A small network was shown many inputs. Here are its activations along a few directions, one row for each input.
Each table varies a few parts of the input and shows all the possible inputs, shuffled.
A made-up example of a description, with smaller parts first: one of 3 separate values, together with either a single point or one of 11 places along a line or (one of 5 places around a ring, together with one of 6 places along a line).
Shared parts are said once, and a part with two or three values counts as separate values.

Other details of the inputs shift rows strongly along two fixed directions, in all tables alike. That doesn't count.

Rows:
row 1: -.21,.11,-.03,-.24,.03,-.22,.00,.02,-.15,-.08,.06,-.17,-.01
row 2: -.09,.22,-.22,-.16,-.11,-.22,-.07,.24,-.04,-.42,.39,-.25,.21
row 3: -.17,.01,-.22,.11,-.04,-.15,-.14,-.03,-.18,-.25,.03,-.06,-.03
row 4: -.23,.10,-.10,-.15,.02,-.27,.03,-.03,-.15,-.07,.04,-.15,.00
row 5: .17,-.38,.08,.31,.55,.27,.18,-.10,-.48,.64,-.01,-.12,.19
row 6: -.10,.02,.35,.22,-.28,.09,-.20,-.01,.44,.06,-.48,.40,-.18
row 7: .14,.11,-.11,-.02,.11,-.09,.04,-.24,.29,-.22,.04,-.20,-.16
row 8: .21,-.30,.19,.36,.56,.67,.19,.24,-.43,.48,.17,-.11,.39
row 9: .04,-.04,-.14,-.13,-.14,-.30,.01,.04,.38,-.39,.23,-.41,.28
row 10: -.35,.16,.26,.04,-.17,.00,-.08,-.10,-.12,.20,-.47,.44,-.38
row 11: -.16,-.07,.23,-.07,-.49,-.14,.26,-.05,.46,.14,-.60,.55,-.34
row 12: .27,-.22,.25,.24,.43,.44,.26,.20,-.37,.61,.14,-.05,.34
row 13: .34,-.36,.24,.33,.42,.55,.14,.23,-.39,.50,.14,-.04,.33
row 14: -.21,.17,.06,-.08,-.43,.12,.11,.18,.67,.35,-.44,.33,-.44
row 15: .10,.11,-.19,-.17,-.16,-.29,-.10,.24,-.05,-.38,.41,-.24,.21
row 16: -.24,.04,-.36,-.17,.04,-.45,-.01,-.12,-.18,-.25,.20,-.38,.05
row 17: -.37,.25,.33,-.08,-.11,-.05,.03,.08,.00,.36,-.38,.38,-.28
row 18: .14,.16,-.20,-.15,-.07,-.24,-.22,.11,-.18,-.47,.32,-.21,.17
row 19: .09,.11,-.34,-.05,-.16,.15,-.02,.18,.45,-.08,.13,-.19,.03
row 20: -.16,.05,.39,-.20,-.28,.06,.11,.08,.62,.22,-.18,.64,-.39
row 21: -.36,-.02,.15,.22,-.29,-.02,.02,.12,.08,.24,-.34,.42,-.31
row 22: .05,.18,-.02,-.18,-.03,-.17,-.16,-.07,-.26,-.15,.08,-.05,.00
row 23: -.07,.13,-.21,-.16,-.05,-.18,-.19,.09,-.18,-.54,.25,-.26,.10
row 24: .19,-.31,.13,.45,.55,.63,.22,.19,-.44,.50,.14,-.09,.39
row 25: .24,-.12,.18,.39,.67,.73,.06,.15,-.54,.41,.11,-.05,.40
row 26: .24,-.08,-.37,-.11,-.08,-.18,-.02,-.22,.05,-.57,.13,-.21,.24
row 27: -.12,.18,-.21,-.28,.01,-.25,-.16,-.11,-.29,-.44,.22,-.31,.06
row 28: .27,-.13,-.08,.15,.56,.65,.21,.02,.05,.66,-.07,-.23,.17
row 29: .08,.01,-.02,-.07,-.11,-.12,-.19,.10,-.17,-.27,.09,-.03,.00
row 30: .04,.16,-.18,-.31,.01,-.41,-.05,.02,-.17,-.25,.31,-.33,.15
row 31: -.10,.31,-.22,-.26,.05,-.23,-.17,-.08,-.28,-.41,.25,-.29,.13
row 32: .10,-.12,-.18,-.21,.00,-.21,.17,-.23,.11,-.16,-.11,-.10,.09
row 33: .09,-.03,-.16,-.03,-.18,-.23,-.13,.09,.40,-.48,.25,-.34,.30
row 34: .11,.06,-.18,-.45,.17,-.21,-.01,-.11,.28,-.35,.47,-.20,.10
row 35: -.25,-.04,-.18,-.01,-.09,-.26,.11,.03,-.08,-.05,.10,-.16,.02
row 36: -.26,.01,.19,.08,-.28,-.18,-.13,-.19,-.09,.24,-.51,.47,-.49
row 37: .17,.06,-.12,.15,-.08,.05,.00,-.08,.39,-.32,.16,-.11,-.08
row 38: -.16,.05,.29,.12,-.39,-.07,-.15,.08,.03,.11,-.46,.57,-.41
row 39: .02,-.04,-.23,-.18,-.17,-.41,.08,.09,-.10,-.29,.34,-.33,.16
row 40: -.09,.10,.37,-.08,-.21,.19,-.16,-.02,.51,.08,-.22,.74,-.40
row 41: .26,.12,-.30,.09,.03,-.03,-.15,-.23,.22,-.61,.28,-.32,.00
row 42: -.22,.05,-.21,-.01,.04,-.20,-.11,-.22,-.28,-.15,-.01,-.12,-.07
row 43: .17,.20,-.53,-.11,-.04,.07,-.17,.02,.29,-.37,.25,-.39,.12
row 44: .10,.09,-.02,-.31,.11,.02,-.14,-.24,.21,-.23,.26,.09,-.03
row 45: .33,-.27,.23,.22,.57,.52,.04,-.07,-.62,.50,.01,-.06,.22
row 46: .00,.02,-.25,-.25,-.03,-.47,-.02,-.05,-.19,-.28,.26,-.34,.10
row 47: -.36,.08,.34,-.04,-.29,-.02,.12,.19,.09,.29,-.33,.37,-.28
row 48: .04,-.02,-.16,-.26,-.16,-.37,.05,.13,-.09,-.30,.36,-.34,.16
row 49: -.13,.04,.20,-.07,-.38,-.07,.00,-.34,.25,.10,-.70,.60,-.41
row 50: .18,-.42,.09,.36,.39,.31,.27,.04,-.39,.61,.06,-.10,.24
row 51: .24,-.29,.24,.16,.54,.36,.17,.03,-.47,.59,.02,-.10,.22
row 52: .18,.17,-.13,.04,.06,.01,-.11,-.39,.17,-.31,.02,-.15,-.18
row 53: -.08,.11,-.28,-.06,-.05,-.21,-.15,.04,-.19,-.53,.24,-.25,.12
row 54: .31,-.41,.05,.51,.53,.48,.03,-.02,-.54,.46,.02,-.04,.25
row 55: .34,-.39,.17,.42,.43,.52,.18,.19,-.41,.52,.12,-.03,.34
row 56: -.22,.09,.30,.01,-.32,-.12,-.12,-.11,-.08,.21,-.50,.52,-.46
row 57: .20,.06,-.26,-.04,.01,-.14,.12,-.12,.34,-.45,.34,-.40,.03
row 58: -.21,.02,.37,.02,-.20,-.08,-.03,-.06,.47,.24,-.51,.30,-.23
row 59: -.16,.07,.36,.09,-.22,.03,-.18,-.19,.35,.15,-.53,.36,-.23
row 60: -.01,-.13,-.17,.08,-.18,-.25,-.04,.08,-.07,-.12,.13,-.07,.01
row 61: -.09,.03,.37,-.09,-.27,.17,-.02,.12,.62,.16,-.13,.70,-.34
row 62: .33,-.08,-.10,.23,.57,.79,.06,-.13,-.08,.58,-.06,-.18,.20
row 63: -.39,.06,.27,.04,-.31,-.07,.15,.15,.10,.30,-.35,.40,-.30
row 64: -.14,.21,-.19,-.25,-.08,-.30,.06,.17,-.06,-.30,.37,-.32,.21
row 65: -.10,-.08,.20,.05,-.51,-.05,.13,-.03,.46,.08,-.56,.62,-.30
Description of these inputs: one of 5 places around a ring, together with either one of 5 separate values or (one of 2 separate values, together with one of 4 places along a line).
Q: Changing only the place on the ring of 5 turns row 30 into row 22. The same change can be made to row 16. Which row results?
A: row 42
Q: Changing only the place on the ring of 5 turns row 4 into row 63. The same change can be made to row 7. Which row results?
A: row 57
Q: Which other rows does row 59 become when the choice among 5 separate values takes its other values? List them by row number.
A: row 44, row 49, row 52, row 62
Q: Which other rows does row 27 become when the choice among 2 separate values takes its other values? List them by row number.
A: row 45
Q: Which other rows does row 36 become when the place on the ring of 5 takes its other values? List them by row number.
A: row 5, row 50, row 54, row 60
Q: Which other rows does row 6 become when the place on the ring of 5 takes its other values? List them by row number.
A: row 9, row 33, row 58, row 59
Q: Which other rows does row 63 become when the choice among 2 separate values takes its other values? List them by row number.
A: row 39

Rows:
row 66: .15,-.17,.23,.22,.14,.41,.19,.08,.21,.44,-.12,.16,.03
row 67: .27,-.13,-.24,-.05,.41,.09,.10,.06,-.22,-.12,.56,-.53,.49
row 68: -.01,-.14,.26,.26,.21,.21,.03,-.06,-.39,.42,-.25,.18,-.04
row 69: -.39,.24,.14,-.13,-.50,-.32,-.10,.01,.19,-.01,-.41,.42,-.50
row 70: -.06,-.17,.27,.22,.14,.23,.12,.17,-.29,.47,-.14,.22,.04
row 71: -.01,-.15,.23,.23,.18,.23,.06,.03,-.37,.45,-.21,.21,-.03
row 72: .23,-.11,-.31,.03,.46,.04,.01,-.13,-.45,-.15,.41,-.58,.41
row 73: -.02,-.10,.24,.19,.18,.30,.12,.10,-.18,.47,-.19,.15,.02
row 74: .20,-.15,-.28,-.01,.41,.06,.11,.10,-.36,-.11,.55,-.57,.50
row 75: .35,-.10,-.30,.04,.40,.19,-.02,-.07,-.18,-.24,.47,-.49,.41
row 76: -.03,.23,-.34,-.27,-.26,-.42,-.22,-.17,.21,-.72,.21,-.23,-.04
row 77: -.26,.21,.20,-.11,-.53,-.19,-.11,.12,.49,-.08,-.29,.46,-.43
row 78: .13,-.10,.24,.24,.18,.44,.05,.07,.04,.37,-.15,.20,.03
row 79: -.31,.23,.15,-.18,-.48,-.27,-.11,-.02,.31,-.04,-.38,.45,-.49
row 80: -.09,.21,-.32,-.35,-.24,-.51,-.19,-.16,.10,-.63,.21,-.27,-.05
row 81: -.01,.16,-.38,-.34,-.37,-.49,-.10,-.01,.44,-.66,.27,-.31,.02
row 82: -.23,.16,.11,-.08,-.46,-.20,-.08,-.15,.52,-.12,-.46,.43,-.48
row 83: .07,-.11,.25,.15,.21,.35,.11,.06,-.07,.45,-.15,.19,.03
row 84: -.16,.14,-.31,-.30,-.30,-.57,-.12,.06,-.13,-.57,.27,-.30,.08
row 85: .17,-.15,.16,.23,.20,.43,.13,-.06,.12,.39,-.20,.19,-.02
Q: Describe the family of inputs behind these rows.
A: one of 4 places along a line, together with one of 5 places along a line
Q: Changing only the place on the line of 5 turns row 74 into row 67. The same change can be made to row 73. Which row results?
A: row 83
Q: Which other rows does row 71 become when the place on the line of 4 takes its other values? List them by row number.
A: row 68, row 70, row 84
Q: A walk changes only the place on the line of 5. It starts at row 82 and steps to row 76. List the rest of the walk in order.
A: row 80, row 72, row 68
